These are the activations of a small neural network, seen along a few directions. Each row is one input.
Each table varies a few parts of the input and shows all the possible inputs, shuffled.
Descriptions start from the smaller parts, as in this example, which fits no table here: one of 6 places along a line, together with either a single point or one of 11 places along a line or (one of 2 separate values, together with one of 8 places around a ring).
Shared parts are said once, and a part with two or three values counts as separate values.
In the rows, 128 means zero.

A family of inputs:
R1: [140 136 112  64 152 174 116 128 123 107 225 102]
R2: [144 129 114 191  99  69 112 138 145 122  68 148]
R3: [ 96 110 134  68 128 237 144  75 124 148 219 120]
R4: [146 143 124 206 110  74 105 136 131 124  71 153]
R5: [111 139 153 132 101  63 136 177 127 132  64 166]
R6: [139 127 122 205 121  51 117 133 138 137  82 139]
R7: [113 112 150 114  95  61 142 192 150 131  70 159]
R8: [109 121 153 123  99  60 138 184 151 128  72 161]
R9: [108  95 145 108  97  63 138 199 157 133  66 156]
R10: [148 104 111 176  94  68 119 150 167 120  74 141]
R11: [141 113 135  52 171 216 154  80 124 133 183  37]
R12: [140 140 130 220 133  55 109 130 124 139  84 143]
R13: [147 146 145  80 186 218 143  62  87 133 179  61]
R14: [120 107 123 147  92  75 135 177 157 107  71 158]
R15: [104 137 143  92 140 238 137  64  86 152 211 137]
R16: [144 153 111  73 153 172 115 119  97 111 216 111]
R17: [114 154 162 148 112  68 129 175 114 133  67 171]
R18: [143 128 109  57 147 174 120 135 121 110 223 100]
R19: [135 111 104  51 149 176 116 142 128 111 220  96]
R20: [142  88 105 170  96  71 116 157 175 120  70 137]
R21: [141 103 119 192 116  50 123 145 160 135  88 132]
R22: [147 165 120  89 165 176 109 116  84 113 219 118]
R23: [117 133 125 165  98  76 128 163 135 107  64 165]
R24: [119 165 126 185 114  86 121 154 119 114  60 173]
R25: [ 91  85 128  55 125 240 146  89 129 153 214 113]
R26: [142 112 114 183  98  67 115 143 169 117  77 142]
R27: [114 116 125 156  96  74 131 169 158 104  73 159]
R28: [134  97 130  45 174 219 150  86 131 134 179  33]
R29: [148 161 138  86 190 219 143  55  84 135 169  70]
R30: [146 161 116 210 115  78 104 129 127 128  63 156]
R31: [100 126 134  76 128 235 145  67  99 151 209 129]
R32: [136 110 122 197 120  50 118 139 161 133  90 133]
R33: [106 153 135  97 146 238 137  56  83 154 200 144]
R34: [ 98 101 132  61 123 239 149  83 122 152 217 118]
R35: [138 121 137  58 174 215 150  72 125 129 185  40]
R36: [115  91 116 140  94  76 131 184 164 108  66 155]
R37: [147 182 112  95 169 177 109 108  80 117 208 125]
R38: [118 147 134 180 109  81 121 160 121 109  67 169]
R39: [115 172 154 153 117  73 129 168 112 137  59 175]
R40: [142 136 137  67 175 213 149  65 101 132 176  52]
R41: [142 159 123 224 136  59 109 124 120 144  76 147]
R42: [136  88 114 186 118  53 120 151 168 136  85 129]
What is each input in this table made of?
> one of 6 places along a line, together with either one of 3 separate values or one of 4 places along a line
Changing only the place on the line of 6 turns R19 into R18. The same change can be made to R28. Which row results?
> R11
Changing only the place on the line of 6 turns R34 into R15. The same change can be made to R14. Which row results?
> R38
Change only the choice among 3 separate values in R15. List by row number the other rows that result.
> R13, R22
Which other rows agree with R29 in the place on the line of 6? List them by row number.
> R24, R30, R33, R37, R39, R41
Change only the choice among 3 separate values in R31. List by row number the other rows that result.
> R16, R40

A family of inputs:
R43: [102 146 148 102 144 150 135 131 106 139 148 142]
R44: [146 149 108 119 133 153 113 128 114 103 169 141]
R45: [131 150 114 158 131 164 119  82 104 138 146 129]
R46: [133 105 131 100 143 153 140 116 142 117 124  77]
R47: [127 129 128 226  97  40 120 140 164 129  54 163]
R48: [142 148 140 111 167 133 132 120 105 125 145  89]
R49: [133 119 116  87 118 135 122 135 139 128 174 123]
R50: [151 162 126 122 150 154 128 106 104 111 130 106]
R51: [ 99 105 135  97 118 169 154 131 137 130 131 128]
R52: [135 111 133 123 128 153 130  93 132 156 149 123]
R53: [109 156 137 111 125 169 125 117 103 126 131 157]
R54: [124  89 121 133 132 165 138  94 144 139 138 106]
R55: [110 129 146  88 112 157 144 132 125 147 141 141]
R56: [127 132 130 147 153 146 124  95 107 150 160 115]
R57: [137 117 112 188  93  32  99 199 157 113  67 168]
R58: [133 136 119 108 151 130 119 141 116 118 186 125]
R59: [109 123 147 173  82  43 134 177 131 124  43 189]
R60: [122  94 105  96 124 147 128 133 151 111 163 109]
R61: [144 129 141  91 138 141 135 117 129 134 136  91]
R62: [146 133 122 182 122  28 122 174 150 123  25 139]
Changing only one part turns R43 into R48. The same change can be made to R53. Which row results?
> R50
What is each input in this table made of?
> one of 4 separate values, together with either a single point or one of 4 places along a line
Change only the choice among 4 separate values in R52. List by row number the other rows that result.
> R49, R55, R61
Start at R54 and move only the place on the line of 4, one step at a time. The first step leads to R52. Which rows follow, in order?
> R56, R45
